[[-7.99  5.73 -5.69  4.34 -7.22 -6.76 -6.06]
 [-4.79  6.60  8.63 -8.37  5.04 -6.54  0.36]
 [ 2.84 -7.34 -6.44  7.96 -5.10  8.06 -0.39]] Answer: -7.34

[[-0.87  1.24  3.93 -2.49  0.72]
 [-0.94 -0.39 -3.25  0.12 -3.31]
 [-4.56  5.17  2.14 -5.99 -7.16]] Answer: 5.17

[[ 2.56  3.63 -0.29  0.41  0.69 -0.01  4.44]
 [ 0.56  3.21  6.30  0.18 -0.52 -1.25  4.74]
 [ 1.82  1.43  3.77 -1.55  0.43 -0.55  7.03]] Answer: 1.43

[[-4.85 -6.91  0.33  0.85  2.77 -3.30]
 [-1.05 -4.32  0.41  6.83  1.84 -3.24]
 [-1.65 -2.45  2.44  5.37 -1.59 -2.58]] Answer: -2.45

[[ 2.17 -4.41 -2.54  2.22  6.53]
 [-1.61  2.96  6.80  4.05 -2.42]
 [ 7.85  2.96 -2.54 -5.12 -0.63]] Answer: 2.96

[[ 8.12  5.48  0.90  4.09 -4.94 -4.10  3.52]
 [-3.99 -7.59 -2.23 -7.43 -0.33 -0.62  3.29]
 [ 1.99  0.58 -3.26 -4.86 -3.09 -1.40  6.96]] Answer: 0.58

[[ 4.15  2.19  5.32 -5.17  7.75 -0.22]
 [-2.36 -3.09 -5.21  5.46 -6.11  1.93]
 [ 3.76  0.52  3.46 -2.86  6.03  1.93]] Answer: 0.52

[[-0.09 -0.36 -0.34 -0.60 -0.13]
 [ 6.77 -5.47  2.70 -8.17  1.36]
 [-3.87  5.01 -0.90  7.00  0.07]] Answer: 5.01

[[ 0.13  0.39 -0.41  0.13 -0.13  0.11  0.16]
 [-6.56  6.72  3.50 -3.69 -1.36 -7.10 -2.12]
 [ 2.47 -1.40 -1.83 -2.04 -1.93 -1.86  1.78]] Answer: -1.40
---
[[-5.53 -1.99 -6.12 -6.63 -6.28]
 [-7.54 -5.17 -7.48  2.75  0.63]]
2.75

[ 4.02  3.06  8.10 -1.54 -6.72 -2.05 -7.46]
-2.05

[ 1.55  7.08 -2.01 -5.97  4.15 -2.88  1.08]
-2.88

[[ 4.75  4.79  7.58  6.26]
 [-5.55 -5.54  3.85 -6.99]
 [ 3.42  3.60 -7.43 -7.58]]
-7.43

[-3.89  1.09 -1.87 -0.17  3.81  1.98  6.76]
1.98

[[-3.07 -2.20  6.90  5.42  8.05  4.88  4.64]
 [-1.81 -2.77 -5.11  1.77  6.79  5.76  1.22]
 [-1.09 -1.01 -2.47  0.64  3.70  2.39  0.74]]
2.39
---
[ 3.93  6.92 -1.79 -0.34 -0.30  1.63  1.30] value 1.63
[-1.68 -7.10  0.94  6.23 -0.90] value 6.23
[-8.39 -3.32 -4.22  0.70  4.11] value 0.70
[-2.03 -8.31  2.73  4.53  8.10  4.28] value 8.10
[-5.19 -0.31  4.29 -6.26 -3.37  4.60  1.75] value 4.60
[-8.21 -1.68 -7.82  1.15  1.85  8.10 -2.08] value 8.10
[-6.89 -1.55 -8.18 -2.93  0.12 -0.97] value 0.12
[ 7.35 -4.78 -0.58  2.53 -1.29] value 2.53
[ 3.85 -6.98 -1.09 -1.92] value -1.09
[ 2.89 -7.20  3.95 -6.18] value 3.95
---
[[-21  45  27 -29]
 [ 46 -25  11  34]
 [-19  25  -1 -35]] Out: -19

[[73 62 98 66 85 71]
 [64 95 47 73  3 48]
 [61 94 78 76 42 66]] Out: 61

[[  6 -16  31 -17 -33]
 [ -7  15  20 -42   1]
 [ 21  21 -20  16  37]] Out: 21

[[-917 -114 -545 -521 -263 -465]
 [  88 -287  302   84 -201 -130]
 [ 637 -403   43  265   53  377]] Out: 637

[[134 110 148 145 214]
 [129  35 137 129 231]
 [197  51 127 175 213]] Out: 197

[[219 223 217  36  36  49]
 [ 31  29  30  33 221  26]
 [ 30 203 220  34 212  35]] Out: 30
---
[ 3.14 -7.99  3.43 -5.55  1.82 -6.89] value -5.55
[-7.57 -7.94  2.70  8.01] value -7.94
[-0.10 -7.82 -6.53 -1.98  2.31] value -6.53
[ 6.72 -4.09  1.96 -1.71] value -4.09
[ 0.79  5.17  1.46  5.83  0.13 -8.32] value 5.83
[-5.58  4.12  6.54 -5.39  2.35  0.67] value -5.39
[ 6.08 -1.63 -1.28 -5.62  7.55] value -1.28
[-2.75 -1.23  5.10  6.35 -0.04 -2.34] value 6.35
---
[[  39.706  100.784  211.240  -75.352  -38.593   92.419 -106.768]
 [ 185.944 -145.112 -136.038 -140.385 -135.542  209.002 -102.911]
 [  -4.364  199.436  126.134  -92.461  -21.461  158.575  -25.036]] → 158.575

[[  86.30   78.86   23.86 -126.35 -138.40   66.76 -155.48]
 [  20.71 -153.58 -106.15  -96.29 -203.93  204.96  -36.66]] → 204.96

[-0.74  1.76 -1.06  0.58] → -1.06

[[ 0.047  0.125 -0.130 -0.133 -0.094 -0.138  0.020]
 [ 0.038  0.113 -0.166 -0.097 -0.112  0.080  0.011]] → 0.080

[-176.024 -126.879   42.141  108.325  -55.772] → 108.325

[-164.465   -7.858   94.692  174.414   24.345  -89.764   85.065] → -89.764
---
[[-4.13 -2.24  3.76 -3.17]
 [ 1.92  4.51 -4.33 -4.13]
 [-8.10 -5.66  7.09 -2.23]] Answer: 1.92

[[ 7.49  7.22 -3.45 -6.91 -4.99]
 [ 6.80 -0.11  1.63  8.55  8.62]
 [-1.82 -2.26  1.64  3.33  3.31]] Answer: 6.80

[[ 3.07 -1.62  5.09 -8.27  5.01  0.61  6.41]
 [ 7.92 -1.37 -0.23 -6.34 -0.75 -7.97  7.62]
 [ 3.17  7.47 -1.10 -8.34 -1.26 -8.15 -7.83]] Answer: 7.92

[[ 2.48  0.66 -6.48  0.58  4.72 -2.77 -6.09]
 [ 6.05  5.22  5.23  2.31  6.10  0.42 -0.93]
 [ 3.46  2.68 -0.09  7.20 -0.40 -4.46 -3.19]] Answer: 6.05

[[-3.00  2.34 -1.85  2.77]
 [ 3.38  6.51  0.60 -4.71]
 [-0.19  0.76 -1.14  1.99]] Answer: 3.38

[[-0.02  6.68 -5.55  2.65  7.28]
 [-2.32 -7.27  4.84 -0.18 -4.64]
 [-2.65 -6.84  6.79 -3.73 -4.77]] Answer: -2.32

[[ 3.72 -4.84 -0.84 -0.80 -3.90 -0.73  3.08]
 [ 5.23 -4.26 -5.09 -5.09 -6.24  1.49 -1.30]
 [ 5.99 -4.03 -5.88 -6.32 -6.71  2.31 -0.75]] Answer: 5.23
